Small tables with named rows and columns. After each table, cells are looked up by row and column.

Table sigemi
|  | fen | kepuf | zabo | deduzak | doseni |
|---|---|---|---|---|---|
| dadimag | 0.3 | 6.9 | -0.8 | 4.2 | 1.8 |
| mab | 0.6 | 3.0 | -1.7 | -4.6 | -4.9 |
| vir | 6.2 | -8.0 | -4.1 | -3.8 | -3.2 |
| kir | -0.8 | 9.3 | 0.9 | 3.4 | 1.7 |

dadimag, deduzak => 4.2
kir, doseni => 1.7
dadimag, doseni => 1.8
mab, doseni => -4.9
kir, zabo => 0.9
vir, deduzak => -3.8
vir, kepuf => -8.0
vir, fen => 6.2
kir, deduzak => 3.4
vir, zabo => -4.1
mab, zabo => -1.7
dadimag, kepuf => 6.9
dadimag, zabo => -0.8
mab, deduzak => -4.6
kir, kepuf => 9.3
dadimag, fen => 0.3
vir, doseni => -3.2

Table bitil
fields: tofirom, rebabob, luk, sen
voke: [119, 103, 164, 138]
sab: [119, 135, 107, 140]
nedera: [128, 152, 106, 140]
tivutil: [148, 43, 200, 200]
kuv: [157, 137, 100, 109]
pup: [104, 199, 103, 89]
gog: [102, 175, 111, 88]
zome: [138, 138, 108, 157]

rebabob of pup: 199
tofirom of kuv: 157
sen of gog: 88
rebabob of sab: 135
luk of pup: 103
luk of zome: 108
luk of kuv: 100
luk of tivutil: 200
sen of nedera: 140
rebabob of voke: 103
luk of nedera: 106
sen of sab: 140

toz.tsv
	vomi	tipa	bipedi
barip	54.4	30.5	-73.3
fatusi	27.1	16.8	79.5
fozazi	93.0	83.1	95.9
zub	42.0	-29.9	59.3
dekolep	83.8	-11.3	20.0
relek	-74.8	-72.9	76.6
ganuraz	-60.7	56.9	20.3
sedak	-3.8	89.5	1.2

dekolep, bipedi => 20.0
barip, tipa => 30.5
zub, tipa => -29.9
barip, vomi => 54.4
zub, bipedi => 59.3
ganuraz, vomi => -60.7
fatusi, tipa => 16.8
sedak, bipedi => 1.2
dekolep, tipa => -11.3
sedak, tipa => 89.5
fatusi, vomi => 27.1
ganuraz, bipedi => 20.3
ganuraz, tipa => 56.9
fozazi, tipa => 83.1
fozazi, bipedi => 95.9
fatusi, bipedi => 79.5
fozazi, vomi => 93.0

Table lus
,netudug,silomev,nok,duka,fidufu,pelep,lemuvi,vibinob,kemav
sofun,71,58,104,145,245,109,62,205,221
dere,124,165,158,155,162,71,144,157,227
bufut,220,63,102,82,140,252,123,67,234
mufalin,129,179,171,155,151,244,189,60,222
zeletet,105,244,167,217,223,182,237,73,222
rikef,185,96,106,243,173,228,171,147,247
moviz,168,138,184,91,80,153,252,86,247

What is the lemuvi of zeletet in lus?
237
What is the kemav of bufut in lus?
234
What is the kemav of rikef in lus?
247
What is the fidufu of bufut in lus?
140
What is the lemuvi of mufalin in lus?
189
What is the vibinob of moviz in lus?
86
What is the nok of bufut in lus?
102
What is the lemuvi of bufut in lus?
123
Row with the largest fidufu: sofun

Table mam
,mulod,lifirim
kotozaz,223,95
boniduz,115,60
gemiped,126,136
dede,3,74
tenim,98,134
denu,190,153

kotozaz, lifirim -> 95
gemiped, mulod -> 126
boniduz, mulod -> 115
tenim, mulod -> 98
gemiped, lifirim -> 136
dede, mulod -> 3
boniduz, lifirim -> 60
tenim, lifirim -> 134
dede, lifirim -> 74
kotozaz, mulod -> 223
denu, mulod -> 190
denu, lifirim -> 153
Which row has the largest mulod? kotozaz

Table razelup
,bek,gifuran,num,kerufe,makek,los
zam,72780,62978,59870,99746,20993,96075
fav,15405,33532,72482,17881,27269,33306
nimo,81647,94097,88875,41935,90673,73107
tesam,83431,79980,90570,13196,24737,31338
fizurik,84044,57767,25675,28599,53677,79555
pab,91983,93116,36851,96386,65688,57555
kuf,82668,50766,44501,57732,90967,21121
vosik,31882,12624,22394,29643,74381,17037
rin,55401,28981,92367,56329,50261,58769
fiku,35486,39577,24222,32789,30984,86105
mipon,58417,97665,74526,73179,82377,99700
vum,91302,97649,52446,31061,41812,79148
lofa,33222,23104,76877,74176,27884,49160

rin, bek: 55401
fizurik, bek: 84044
vum, makek: 41812
lofa, bek: 33222
fizurik, num: 25675
fav, makek: 27269
fiku, kerufe: 32789
nimo, num: 88875
mipon, bek: 58417
fav, bek: 15405
fizurik, makek: 53677
kuf, kerufe: 57732
tesam, makek: 24737
lofa, los: 49160
lofa, gifuran: 23104

Table tav
|  | nem | dib | nav | kasumug | muz | muf | sokavap | pes | bafi |
|---|---|---|---|---|---|---|---|---|---|
| rin | 47 | 74 | 149 | 26 | 79 | 246 | 96 | 63 | 39 |
| zis | 134 | 157 | 103 | 167 | 130 | 18 | 65 | 194 | 192 |
| mipobil | 112 | 55 | 170 | 117 | 192 | 117 | 196 | 199 | 46 |
| tisaz | 51 | 72 | 67 | 115 | 66 | 85 | 125 | 118 | 107 |
| gagelop | 234 | 176 | 117 | 88 | 150 | 82 | 123 | 79 | 95 |
| lur | 163 | 111 | 163 | 115 | 162 | 134 | 118 | 102 | 122 |

mipobil, kasumug -> 117
gagelop, muf -> 82
gagelop, dib -> 176
lur, nem -> 163
zis, nem -> 134
rin, pes -> 63
lur, kasumug -> 115
rin, kasumug -> 26
tisaz, muz -> 66
gagelop, kasumug -> 88
mipobil, bafi -> 46
zis, bafi -> 192
tisaz, nav -> 67
mipobil, muz -> 192
mipobil, sokavap -> 196

penofi =
|  | lesalu | zap | lup | fogen |
|---|---|---|---|---|
| venata | -543 | 29 | 144 | 164 |
| nak | -335 | 363 | -60 | 273 |
| tok | -313 | 190 | 72 | 217 |
| kovep | -28 | 16 | 155 | -81 |
| saluf | 186 | -175 | -99 | 429 |
| nabepaz | 5 | 583 | -48 | -60 |
| netega | 81 | -393 | 637 | -63 |
| femi | -266 | -67 | -87 | 297 |
| kes | 293 | -250 | 852 | 122 |

nak, fogen => 273
kovep, zap => 16
saluf, zap => -175
nak, lup => -60
kes, zap => -250
netega, zap => -393
nabepaz, lup => -48
kes, lesalu => 293
netega, fogen => -63
Which row has the largest zap? nabepaz

fesis =
	ditip	busanag	tet	gizes	gedidaz	nugu	suz	gosune	pitenu
pofi	0.659	0.202	0.101	0.251	0.405	0.271	0.262	0.764	0.470
pev	0.545	0.198	0.144	0.315	0.531	0.237	0.340	0.847	0.482
nefo	0.692	0.263	0.008	0.255	0.357	0.321	0.214	0.789	0.392
gukop	0.707	0.373	0.129	0.291	0.272	0.407	0.175	0.590	0.356

gukop, tet: 0.129
gukop, nugu: 0.407
pofi, gosune: 0.764
gukop, busanag: 0.373
nefo, gedidaz: 0.357
pofi, gedidaz: 0.405
pev, pitenu: 0.482
gukop, suz: 0.175
pev, suz: 0.340
nefo, pitenu: 0.392
pev, gizes: 0.315
gukop, pitenu: 0.356
pofi, nugu: 0.271

rif =
        voni  nev  laratu  bevak  siz  gude
siv       80  178     127    211   73   189
poniz     94  183     189    189   73   151
susut     80  178     140    204   73   189
zus       80  178     122    211   79   194
gefotu    71  178     127    211   73   189
rusa      59  178     106    228   63   189
disak     80  178     127    211   74   189
lem       80  180     156    203   73   189
keta      80  178     122    217   73   189
zilode    43  178     120    238   27   189

siz of keta: 73
nev of susut: 178
voni of rusa: 59
nev of zilode: 178
gude of susut: 189
gude of gefotu: 189

